A small network was shown many inputs. Here are its activations along a few directions, one row for each input.
In each table, some parts of the input vary, and every possible input appears once, in random order.
A made-up example of a description, with smaller parts first: one of 3 separate values, together with either a single point or one of 11 places around a ring or (one of 4 places along a line, together with one of 5 places around a ring).
Shared parts are said once, and a part with two or three values counts as separate values.
(in the rows, 128 means zero)

Other details of the inputs shift rows strongly along two fixed directions, in all tables alike. That doesn't count.

Table:
r1: [177  96 120  97 130 140 148 142  99 142  94 190]
r2: [133 140 149 112 137 145 146  59 118 124 163 135]
r3: [164  52  82 166 119 121 108 186  98 146  56  77]
r4: [131 152 151 107 115 149 154  87 145 123 169 148]
r5: [ 70 181 157 153 146 118 101 110 134  96 168  57]
r6: [190 100 122  95 146 167 198  24 109 165 147 200]
r7: [165 119 101 125 145 155 187  74 121 180 141 213]
r8: [126 114 133 137  86 126  95 180 135 106 112  83]
r9: [ 74 196 169 141 151  73  97 116 163  71 158 105]
r10: [157  53  95 125  92 123  94 188 119 143  68  91]
r11: [114 113 118 166 128 114  94 161 112 117 109  58]
r12: [ 75 184 168 131 107 125  82 133 145  94 153  97]
r13: [168 104  98 118 153 135 160 149 105 155  94 182]
r14: [176  77  88 142 118 143 164 149 125 164 101 149]
r15: [130 166 147 115 168 100 167  55 154 117 159 187]
r16: [157  74  85 148 125 111 100 238  95 134  44 116]
r17: [164  85  85 146 123 139 149 143 111 172  91 168]
r18: [130 168 148 117 166  98 155  66 159 113 155 176]
r19: [167  73 103 104 114 142 140 119 124 159 109 147]
r20: [192 101 121  94 145 167 196  26 109 165 147 199]
r21: [109 112 118 169 126 113  85 173 117 113  99  45]
r22: [ 73 183 154 150 123 121 111 143 157  98 170  74]
r23: [107 159 128 140 138 137 142 102 133 141 153 154]
r24: [104 141 125 125 144 128 136 104 142 141 162 116]
r25: [106 142 126 119 150 134 152  84 141 147 170 134]
r26: [113 170 138 113 167 134 158 109 122 127 152 173]
r27: [164  71 102 109 110 137 131 131 119 155 107 137]
r28: [119 124 128 156 130  69  78 185 152  89  79  88]
r29: [ 85 167 169 131 123 124  93 107 130  86 155  63]
r30: [ 70 182 154 152 122 118 111 144 151  97 174  75]
r31: [169  74 103 103 114 142 139 119 125 159 109 146]
r32: [162  67  99 143  83 128  90 198 109 141  59 122]
r33: [173  73 109 118 108 124  97 216 102 127  46 130]
r34: [ 64 183 156 154 119 116 105 153 154  93 166  63]
r35: [ 93 113 113 150 119 107  86 184 134 124 112  55]
r36: [ 60 169 145 139 137 110  98 131 146 110 173  68]
r37: [126 142 147 115 106 142 140 113 141 118 152 129]
r38: [122 128 144 116 116 117  89 193 113 100  88 112]
r39: [126 162 159  89 145 140 145 103 121 116 146 178]
r40: [171  88 108 120 104 148 137 128 117 157  95 175]
r41: [126 150 151 111 113 147 148  95 146 120 164 141]
r42: [111 168 137 115 163 130 154 117 119 125 147 165]
r43: [119 152 148 115 115 143 133  94 131 130 149 160]
r44: [100 166 133 142 138 133 138 101 130 137 163 151]
Each input here is: one of 4 places along a line, together with either a single point or (one of 2 separate values, together with one of 5 places along a line).
The inputs of r39 and r1 match in every part but the place on the line of 4. If r23 is changed in the same way as r39 into r1, which row does it become? -> r44
Which other rows does r1 become when the choice among 2 separate values takes its other values? List them by row number. -> r16
Which other rows does r40 become when the place on the line of 4 takes its other values? List them by row number. -> r12, r32, r43

Table:
r45: [102 109 120 119  82 137  80 188 133 133 121  81]
r46: [ 93 173 161 148  90 141  99 167 144  92 154  90]
r47: [ 85 174 168 110 147 102  85 167 130  63 125  84]
r48: [167 137 124  95 185 109 206  66 142 147 158 233]
r49: [144 157 162  65 133 138 167  78 151 116 155 204]
r50: [166  63 112 143 113 136 111 135 107 136  89  71]
r51: [169  95 106 126 138 136 126 134  86 145  73 174]
r52: [111 143 162 114  96 139 132  53 149 115 183 109]
r53: [108 182 159 134 148 155 157  97 117 113 177 131]
r54: [123  78  73 150 133 117 122 178 128 167  98 103]
r55: [179  64  79 154 129 121 145 103 136 161 101 110]
r56: [167  86  87 155 147 106 137 142 116 162  74 187]
r57: [136 120  98 176 128 116 150 169 128 140 106 115]
r58: [ 87 159 144 104 152 152 138  93 114 140 182 116]
r59: [ 82 180 166 128  98 116  65 150 139  90 123 111]
What do these inputs look like to the network? -> one of 3 separate values, together with one of 5 places along a line
The inputs of r47 and r50 match in every part but the place on the line of 5. If r49 is changed in the same way as r47 into r50, which row does it become? -> r52
Which other rows does r57 become when the choice among 3 separate values takes its other values? List them by row number. -> r46, r53

Table:
r60: [146  96 120 147  90 108  80 230 124 108  53 107]
r61: [216  20  80 122 107 155 144 149  86 167  60 130]
r62: [ 76 195 165  99 151 115 126  98 152 105 186 140]
r63: [160 107 127  96 118 163 176  44 127 158 166 166]
r64: [199  29  85 129 102 151 124 148  87 164  58 125]
r65: [147  78  94 167 113  97  91 197 136 125  62  76]
r66: [ 72 188 153 135 135 142 144  84 147 126 201 112]
r67: [ 63 159 136 165 107 119  73 186 145 104 137  33]
r68: [ 74 162 147 131 141  96  65 186 121  89 111  78]
r69: [157 111 133  99 119 163 174  45 129 156 166 160]
r70: [ 77 155 146 124 125  94  75 185 144  90 125  81]
r71: [ 65 160 137 166 125 122  77 173 121 107 133  50]
r72: [134  75  87 166  93 127  92 211 121 146  83  71]
r73: [149  89 119 124  97 144 115 129 128 137 112  93]
r74: [139 163 139 118 183 135 197  27 129 138 182 187]
r75: [188  73  89 136 138 125 176 100 128 168 103 176]
r76: [ 66 192 153 135 134 139 139  86 147 121 205 109]
r77: [147 129 119 131 149 123 169  69 143 147 154 169]
r78: [104 153 136 145 139 104 127 105 151 113 152 113]
r79: [186  84  99  97 159 136 172 126  98 160  95 196]
r80: [160 141 137 100 132 144 178  84 130 139 143 224]
r81: [196  55  96 108 103 161 160  94 115 174 115 158]
r82: [131 162 136 125 179 131 181  30 125 142 172 186]
r83: [ 79 191 166  98 153 117 134  95 151 106 181 143]
r84: [146 119 128 129 105 122 110 175 129 118  94 149]
r85: [197  38  64 146 124 153 156 172  87 181  65 141]
r86: [ 94 210 181 112 149 128 134 101 128  87 169 155]
r87: [107 180 161 125 136 124 113 130 118  98 129 149]
r88: [ 88 169 159 142 104 106  66 197 145  76 106  85]
r89: [ 78 159 147 124 129  98  74 184 147  91 120  77]
The inputs of r61 and r85 match in every part but one. If r63 is changed in the same way as r61 into r85, which row does it become? -> r76
What do these inputs look like to the network? -> one of 5 places along a line, together with either one of 2 separate values or one of 4 places along a line
Which other rows does r68 become when the choice among 2 separate values takes its other values? List them by row number. -> r79
List by row number the other rows that have the place on the line of 5 in common with r78. -> r65, r74, r75, r77, r82
